A small network was trained on invented records. Each row is its activation on one of them, seen along a few directions.
Here are examples, each followed by its value of one field, RUZO.
Other fields move the rows too, some of them a lot.
(in the rows, 500 means zero)
Random noise pushes rows far along 5 fixed directions. That doesn't count. These rows show it; they differ only by the noise:
417 538 402 405 442 126 499 489 441 604 568 484 668 500 644 688 320 248 432 633 619
823 545 451 429 620 419 495 579 700 404 542 537 438 422 292 493 689 503 616 443 658
409 524 325 422 456 305 541 530 456 423 434 399 551 388 494 548 529 321 496 701 535
125 423 311 603 262 514 530 321 372 528 448 509 492 447 444 315 403 370 456 654 422
447 487 347 615 418 639 496 415 524 501 482 593 405 470 261 273 549 587 561 442 482
445 589 293 440 568 510 502 630 484 450 368 461 642 539 438 603 386 654 531 555 488
767 659 412 453 676 424 424 649 609 630 566 643 646 659 408 672 337 747 563 271 641

354 490 366 479 463 380 653 536 452 464 394 385 526 429 518 673 466 365 444 722 456 -> moz
807 591 472 620 621 575 520 562 564 726 679 591 399 631 390 491 550 715 531 110 460 -> zim
515 518 361 514 531 365 605 575 464 470 444 321 442 374 469 578 695 367 516 570 458 -> zim
387 528 500 539 382 401 548 478 285 641 553 409 395 452 640 431 562 258 388 517 333 -> lemar
293 489 380 487 528 589 597 581 429 411 286 334 604 583 535 631 343 573 485 595 355 -> mufus
706 527 560 461 583 595 430 549 643 316 457 514 487 439 408 421 649 632 579 501 580 -> mapeg
481 327 746 454 496 779 398 400 665 309 518 592 491 490 515 329 548 515 548 556 462 -> lis
475 580 524 448 551 409 392 493 398 553 532 552 618 535 639 559 431 508 504 490 550 -> piga
268 578 349 602 406 477 485 566 210 677 459 443 547 562 620 509 366 560 412 504 321 -> ritum
579 543 351 518 573 691 477 620 573 252 310 436 432 353 297 358 782 655 594 549 512 -> vis
567 484 480 347 655 556 536 644 607 293 390 331 615 476 527 648 521 519 509 642 522 -> vis
514 470 527 586 389 396 476 337 502 700 690 601 445 543 548 436 437 371 461 436 530 -> lis
491 460 545 387 510 365 578 545 448 402 452 321 502 447 630 630 558 298 503 646 466 -> piga
338 497 583 570 343 477 414 339 346 596 574 611 475 475 564 319 440 447 471 489 508 -> mapeg
480 481 612 428 487 396 525 446 483 534 601 427 453 461 690 513 578 209 455 520 440 -> lemar
405 399 557 595 389 497 540 294 498 591 616 516 408 547 525 390 468 309 483 448 464 -> mufus
463 342 523 456 499 560 648 528 575 345 433 351 465 429 496 545 602 388 462 629 451 -> moz
567 395 474 560 419 411 617 439 589 497 561 454 289 394 371 441 631 327 516 547 526 -> ritum

Which value of RUZO does each new row have?
620 597 564 424 531 162 445 523 472 537 593 521 597 468 597 598 492 382 460 520 666 -> mapeg
357 574 372 617 330 450 449 405 323 453 472 433 316 283 403 191 812 367 506 590 463 -> mapeg
346 284 666 448 450 550 539 357 587 469 555 460 573 522 587 522 394 346 422 557 434 -> zim
387 615 497 392 520 300 499 614 271 547 506 326 576 441 820 606 475 255 410 570 380 -> lemar
138 505 466 459 460 730 488 519 306 410 335 360 564 453 629 408 466 486 428 632 213 -> lemar
419 438 538 475 517 658 582 471 520 411 456 387 413 505 529 438 569 416 513 524 347 -> lemar
372 251 615 657 419 722 588 273 688 589 573 598 454 663 403 437 344 533 501 384 444 -> zim
491 494 511 526 375 338 419 367 483 517 598 504 412 360 507 385 612 305 481 591 628 -> mapeg
616 571 455 514 595 621 444 535 525 378 397 554 455 409 344 391 707 646 607 503 544 -> piga
